Each row has a name. After each piece below comes the name of the row it's from, unless a question asks for something else. Each question is about the rows just above it. Places in a row count from 0.

[ 60  85  37 145 144 112] = Tuda
[ 95 120 128 118  83 116] = Biko
[133  66  87 166 104 140] = tik
[167  66  87 143 114 115] = nubev
[120 142 112 119 153 121] = gide
[ 97 106 108 137 114 119] = Liv
[ 99 129 119 136 150 128] = Zoso
[37] is at row and place => Tuda, 2
Row and place of [144] in the named rows: => Tuda, 4
[129] is at row and place => Zoso, 1
[166] is at row and place => tik, 3
[150] is at row and place => Zoso, 4
Row and place of [115] in the named rows: => nubev, 5

[104 169  72  73] = Zoso
[179  62 206  47] = Muke
[105 164 175  87] = dufe
Row and place of [169] in the named rows: => Zoso, 1
[175] is at row and place => dufe, 2
Row and place of [104] in the named rows: => Zoso, 0
Row and place of [105] in the named rows: => dufe, 0
[206] is at row and place => Muke, 2
Where in the named rows is [72]? => Zoso, 2
Where in the named rows is [87]? => dufe, 3

[ 41 111 141 145 202 192 142  84  40] = mot
[ 67 170 125  55  46  85 150 113 223] = dufe
[ 63 137 152 145 169 224 161  41 201] = gide
[190  42  92  76 131 110 196 144  67] = Tuda
[202] is at row and place => mot, 4
[170] is at row and place => dufe, 1
[201] is at row and place => gide, 8
Row and place of [142] in the named rows: => mot, 6

[173 179 169 132 151 108  44 158 158 106 142  63 202 145 174 142  85 137
 176 125  85 160 125 152 185 177 184] = Zoso
[235 145 142  91 100  88  76 184 215 157 167 105 155 196  64 153  99 129
 133  85 176 151 122 133 205 216 122] = tik
[155 158 175 108  77  81 101  94  80  72 110 108 163  87 162 141  79 130
 156 100  94 154  96 135 155 164 162] = Muke
[183 120 146 156 187 105 176  81  78 119  67 171 104  99 125 103 151 116
 109 118 153 140 177 105 207 214  94] = fatel
Row and place of [129] in the named rows: => tik, 17
[132] is at row and place => Zoso, 3
Row and place of [72] in the named rows: => Muke, 9
[120] is at row and place => fatel, 1
[157] is at row and place => tik, 9
Row and place of [63] in the named rows: => Zoso, 11
[106] is at row and place => Zoso, 9

[ 32  94 128 106 169 105  91 126 130 115 145 141 119 198 124 136 130 131
 109  94 170 147 180 132 143] -> fatel
[179 153 131  94 177  77 114 187 147 156 136 176 106 120 153 109  73 120
  93 160 139 168 154 177 134] -> Biko
[182 107 129 150  90 124  92 138  59 105 150 127 116 153 144 138 118  49
 160  77 162 162 192 129 130] -> dufe
[118 127 127 115 117 171  91 103 158 100  66 130 126 107 158  61  93  90
 132 157 216 122 129 129 122] -> tik
[128 154 129 125  83 119  91  61 129 175  99 115 134 180 116  53 124  72
  95 177 149 128 116 128 151] -> mot
Where in the named rows is [149]? => mot, 20
Row and place of [103] in the named rows: => tik, 7
Where in the named rows is [125]? => mot, 3
Row and place of [144] in the named rows: => dufe, 14

[144 166  75 157 111  58  87 128]  mot
[118 143 171  90 156 146 115 115]  dufe
[181  61 198 179 166  86  29 178]  nubev
[115 214 150 203 106  60  64 121]  Zoso
[144 166  75 109 111  58  87 128]  Liv
[180 130 115 124 218 135 143 215]  fatel
[ 82 140 171 137 118 225 226  62]  Biko
[ 82 140 171 137 118 225  57 119]  Muke
Where in the named rows is [181]? => nubev, 0
Row and place of [60] in the named rows: => Zoso, 5
[181  61 198 179 166  86  29 178] is in which row? => nubev

[174 224 142 222] -> Biko
[179 133 141 222] -> mot
[179 217 223 221] -> gide
Row and place of [224] in the named rows: => Biko, 1
[174] is at row and place => Biko, 0
[223] is at row and place => gide, 2
Row and place of [133] in the named rows: => mot, 1
[217] is at row and place => gide, 1
Row and place of [141] in the named rows: => mot, 2

[ 82 194 108  90 190 113  32 166  93  72  56 176 170  77 101 155 113  94
 121 146 153 118 181 142 148 171 165 185 141 198 143 139 123 124  90 219
 122 139 110 161  80 126  93 103 183]  tik
[130  86 132  83  98 153 161 113 131 176 183  85 142 159 190 128  84 135
 139 185 123  68 111  33 133 160 124 114 111  42 120  82  96 168 126 164
 141 164  98  77 230  85  84  98 154]  dufe
[106 132 159 190  94 139 140  86 163 136 116 153 113 126 119 125 126 179
 129  97 101 110 133 150  64 111 110 113 114 176 219 167  79  59 192 154
 135 123 133 197  81 195 184 123  82]  fatel
Row and place of [118] in the named rows: => tik, 21
[170] is at row and place => tik, 12
Where in the named rows is [108]? => tik, 2
[160] is at row and place => dufe, 25
[59] is at row and place => fatel, 33
The row with [ 82 194 108  90 190 113  32 166  93  72  56 176 170  77 101 155 113  94
 121 146 153 118 181 142 148 171 165 185 141 198 143 139 123 124  90 219
 122 139 110 161  80 126  93 103 183] is => tik
Where in the named rows is [64]? => fatel, 24

[132 150 224 199] -> fov
[151 216 169 220] -> Muke
[118 176 127 198] -> nubev
[121 150 205 148] -> dufe
[131 151 161 202] -> Liv
[126 149 169 152] -> gide
Where in the named rows is [198]? => nubev, 3
[149] is at row and place => gide, 1
Row and place of [152] in the named rows: => gide, 3
Row and place of [220] in the named rows: => Muke, 3
[121] is at row and place => dufe, 0
Where in the named rows is [126]? => gide, 0

[ 69 142 126 165  85 107 118 132  98]  Muke
[106 126 107 130 179 178 169 122  89]  mot
[143 133  14  42 166  99  69  34 131]  dufe
[ 56  76 108  95 179 117 129 136  59]  Liv
Where in the named rows is [95]? => Liv, 3
Row and place of [143] in the named rows: => dufe, 0
Row and place of [165] in the named rows: => Muke, 3
Where in the named rows is [106]? => mot, 0
Where in the named rows is [178]? => mot, 5

[141 122 113 132 147 141 132 144 118 121 188 124 154  98 152 117 128 127
 134 155 119  94 114 132 117 124 119 106  60  71 133 126 133 145 127 132
 109 149 141 116 133 170 159 101 132 106 145 149 122 108 106 104 149 109
 133] : fov
[141 122 128 132 147 141 132 144 118 121 188 124 154  98 152 117 128 127
 134 155 119  94 114 132 117 124 119 106  60  71 133 153 107  98 131 118
 113 129 141 136 134 154 115 122 141 132  85 140 102  99 122  21 136 119
 133] : gide
[141 122 128 132 147 141 132 144 118 121 188 124 154  98 152 117 128 127
 134 155 119  94 114 132 117 124 119 106  60  71 133 126 133 145 127 132
 109 149 141 116 133 170 135 128 118 128 160 118 149 156 137 155 121 139
 133] : Tuda
[ 98 130 133 127 147 121 114 115 129 128  84 148  92 173  90 135 133 117
 123  56 148 177 118 115 151 139 138 144 195 177 104 121 180 159 136 151
 126  89 102 141 113 149 108 121 150 140  63 141  92  96 129 112 135 117
 133] : fatel
Where in the named rows is [112]? => fatel, 51
Row and place of [156] in the named rows: => Tuda, 49
[141 122 128 132 147 141 132 144 118 121 188 124 154  98 152 117 128 127
 134 155 119  94 114 132 117 124 119 106  60  71 133 153 107  98 131 118
 113 129 141 136 134 154 115 122 141 132  85 140 102  99 122  21 136 119
 133] is in which row? => gide
Row and place of [99] in the named rows: => gide, 49

[ 31 134  65 104] = Liv
[ 50 122 136  94] = tik
[133  99 123  83] = nubev
[167 136 124 145] = gide
[ 50  84 136  94] = Zoso
Where in the named rows is [99]? => nubev, 1
[123] is at row and place => nubev, 2
[84] is at row and place => Zoso, 1

[ 91 121 164 121  51 157 230] -> Biko
[ 87 145 171 126  98  91 121] -> dufe
[171 161 107  87 145 171 126] -> nubev
[ 98  91 121 164 121  51 157] -> Tuda
[107  87 145 171 126  98  91] -> fov
[126  98  91 121 164 121  51] -> fatel
[145 171 126  98  91 121 120] -> tik
[161 107  87 145 171 126  98] -> Muke
[121 164 121  51 157 125 105] -> gide
[171 126  98  91 121 164 121] -> mot
q: [161 107  87 145 171 126  98] => Muke
q: [171 126  98  91 121 164 121] => mot
[230] is at row and place => Biko, 6
q: [121 164 121  51 157 125 105] => gide

[157 134 209 126 144 107] : dufe
[150 154 139 177 183  96] : mot
[193 142 143  48 113 117] : nubev
[131 131 136 191 173  96] : Zoso
[160 172 137 132 108 128] : fatel
[118  61 130 146  62 179] : gide
Row and place of [107] in the named rows: => dufe, 5
[160] is at row and place => fatel, 0

[223 137 195 125 123 122 131 129 186 210 124 129 209 131 210] = Muke
[127 201 204 203 200 126 222 209 117 130 221 126 205 136 137] = Tuda
[138 126 211 125 124 129 204 206 202 205 197 120 205 195 202] = Liv
[132 139 125 134 140 135 119 203 204 126 133 204 129 127 125] = Zoso
[203 227 211 135 203 204 134 126 126 118 195 195 131 206 126] = fov
[132 135 129 208 139 135 126 199 211 132 124 207 127 120 136] = tik
[127 136 205 125 131 137 116 207 204 128 115 196 215 189 125] = Biko
Row and place of [118] in the named rows: => fov, 9
Which row holds [223 137 195 125 123 122 131 129 186 210 124 129 209 131 210]? => Muke

[143 115 175 195 153]  Liv
[104  85 118 163 148]  nubev
[141 103 140  87  87]  mot
[133 114 140 108 105]  Biko
[ 87 155 116 108 172]  tik
[124 137 125 173 135]  fatel
[143 115 175 115 129]  Zoso
[121  92 131 177 160]  gide
[157 117 112 101 162]  fov
[ 72  98 123 155 180]  Muke
Row and place of [72] in the named rows: => Muke, 0
Row and place of [172] in the named rows: => tik, 4
[135] is at row and place => fatel, 4
Row and place of [114] in the named rows: => Biko, 1

[189  82 191  56  74 117 157 133  98  46 181 135 200 126 121 149  87 183
 119 116  91  90 212  48] : nubev
[106 140 124  74 141 163 105 158  47 164 124 112 136 126 166 182 107 170
 206  48 105 102 219 175] : Zoso
[184  90 168  48  90 120 159 140  80  51 185 143 208 131 120 153  97  77
 118 122 103  92 217  55] : Tuda
[160 167 115 163  59 144 116  41 114 229  97  95 140  61  41  69 156 127
 117 100 127 144  46 191] : Biko
Row and place of [182] in the named rows: => Zoso, 15
[61] is at row and place => Biko, 13
Row and place of [131] in the named rows: => Tuda, 13

[ 78 130 100  68]  Tuda
[130  61  47  50]  Muke
[137 131 110  60]  dufe
[100] is at row and place => Tuda, 2
[131] is at row and place => dufe, 1
[60] is at row and place => dufe, 3
Row and place of [78] in the named rows: => Tuda, 0
[110] is at row and place => dufe, 2

[ 66 101 128  87 138 128 132 109  58  60  69  98 161  94 150 152 142] = Zoso
[ 45 154 173  67 108 189 183 179  70  28 132 112 140  57  99 101  84] = dufe
[178 178  97 153 104 169  88 102 182 140 112 117 141 174 119  60 168] = tik
[132 111  90 124 126 125  94 118 105 105 105  89 141 123 143 104 113] = Muke
[ 87 127 155 135  92 108 143 115 105 123  80 167 146  94 144 139 136] = fatel
[100  97 120 167  81  83 110 127  77 134  70 158 169  71 192 167 149] = nubev
[123 133 111 152  80 119 101 113 117 125  82 137 150 107 150 111 100] = fov
Row and place of [142] in the named rows: => Zoso, 16
[77] is at row and place => nubev, 8
Where in the named rows is [138]? => Zoso, 4
[154] is at row and place => dufe, 1
[98] is at row and place => Zoso, 11

[124 171 146 104 117 123 110 145 114 107 151] : Zoso
[ 97  49  98 136 104  99  86 114 126 110 202] : mot
[127 192 116 186 170  82 197 102 126 131 180] : Biko
[ 53  85 159 126  89 177 106 176 174 150  67] : tik
[ 62 159 161 193 145 157 183 169 168 112  80] : gide
[132 108 160 102 105 116  98 114 105 127  76] : fov
[201 208 193 139 119 119 133 129 130 128  70] : Tuda
Where in the named rows is [139]? => Tuda, 3
Where in the named rows is [131]? => Biko, 9
Where in the named rows is [160]? => fov, 2

[162 107 157  95 123  87 152 102 106 183 129  96 103 117  96 129  54 167
 163 161  87  99 112  96  98  93 110 119  75 139 104  81 123 133  94 148
 144 154  81 189 196 141 195 141 162  89 117  84 104  83 162 138  86  54
 158  73 146  90 159 114  93 116 170 164]  Zoso
[165  97 137 123 163  99 140 139 128 178  96 132 120 129 162 150  73 154
 147 151 133 145  72 111 112 116 126 176 156 128 121 122  70  63  56 143
 206 163  96 113 135 145 150 159 132  99 152 107 140 133 142 151 115 105
 156  99 131 120 159  70 156 141 171  85]  fatel
[168  93 134 127 136 101 153 113 146 115 108  72  70 113 160 131  60 171
 107 163 153 103  94 180 147 104  96 160 143 170 108 153 112  79 113 146
 190 129 114 112 170 141 153 168 142 120 130 107 214 122 127 158  92 120
 116 147 105 134 134 122  93  89 148 113]  Muke
[132 102 120 132 146  96 128 143 139 184 134 123  78  82 160 149  78 158
 123 168 133 137  93 139 139 137 116 167 124 147 105 140 120  79 118 175
 176 152 117 130 154 137 148 155 113 123 127 124 157 118 156 144  98 120
 128 113 100 117 148 103 112  96 180 107]  Biko
[163 106 133 120 165  94 146 138 152 157 112 100  76  91 146 154  62 173
 142 148 121  90 103 153 102 100 105 123 116 162 118 143 104 127 109 147
 146 174 117 178 169 114 142 148 149 103 111 125 135  97 117 106 109  86
 145  97 116 112 137  90  88 115 168 135]  Tuda
[162 107 157  95 123  87 152 102 106 183 129  96 103 117  96 129  54 167
 163 178  87  99 112  96  98  93 110 119  75 139 174  81 123 133  94 148
 144 154  81 189 196 141 195 141 162  89 117  84 104 100 162 138  86  54
 158  73 146  90 159 114  93 116 170 164]  Liv
[142 105 153 123 138 107 144 130 112 173 135  92  80 113 139 131  78 176
 147 193  94 148 112 115 132 134 139 172 129 159 125 116 110 127 111 146
 163 150 133 152 149 130 151 118 140 116 138 151 160 122 145 166  84  49
 160  89 157 106 155 139 101 109 161 123]  gide
[160 107 132 136 167 101 144 133 149 151 108  78  66  77 149 152  35 177
 137 147 121  55 109 166  85  81  78  72 119 140 146 131 105 137 145 176
 127 174 135 207 178 113 150 165 158  99 101 135 123  86  77  61  92  87
 162 114 125 115 159  72  92 124 168 149]  fov
Row and place of [169] in the named rows: => Tuda, 40
Which row holds [162 107 157  95 123  87 152 102 106 183 129  96 103 117  96 129  54 167
 163 178  87  99 112  96  98  93 110 119  75 139 174  81 123 133  94 148
 144 154  81 189 196 141 195 141 162  89 117  84 104 100 162 138  86  54
 158  73 146  90 159 114  93 116 170 164]? => Liv
Where do [162 107 157  95 123  87 152 102 106 183 129  96 103 117  96 129  54 167
 163 161  87  99 112  96  98  93 110 119  75 139 104  81 123 133  94 148
 144 154  81 189 196 141 195 141 162  89 117  84 104  83 162 138  86  54
 158  73 146  90 159 114  93 116 170 164] appear? => Zoso
The row with [132 102 120 132 146  96 128 143 139 184 134 123  78  82 160 149  78 158
 123 168 133 137  93 139 139 137 116 167 124 147 105 140 120  79 118 175
 176 152 117 130 154 137 148 155 113 123 127 124 157 118 156 144  98 120
 128 113 100 117 148 103 112  96 180 107] is => Biko

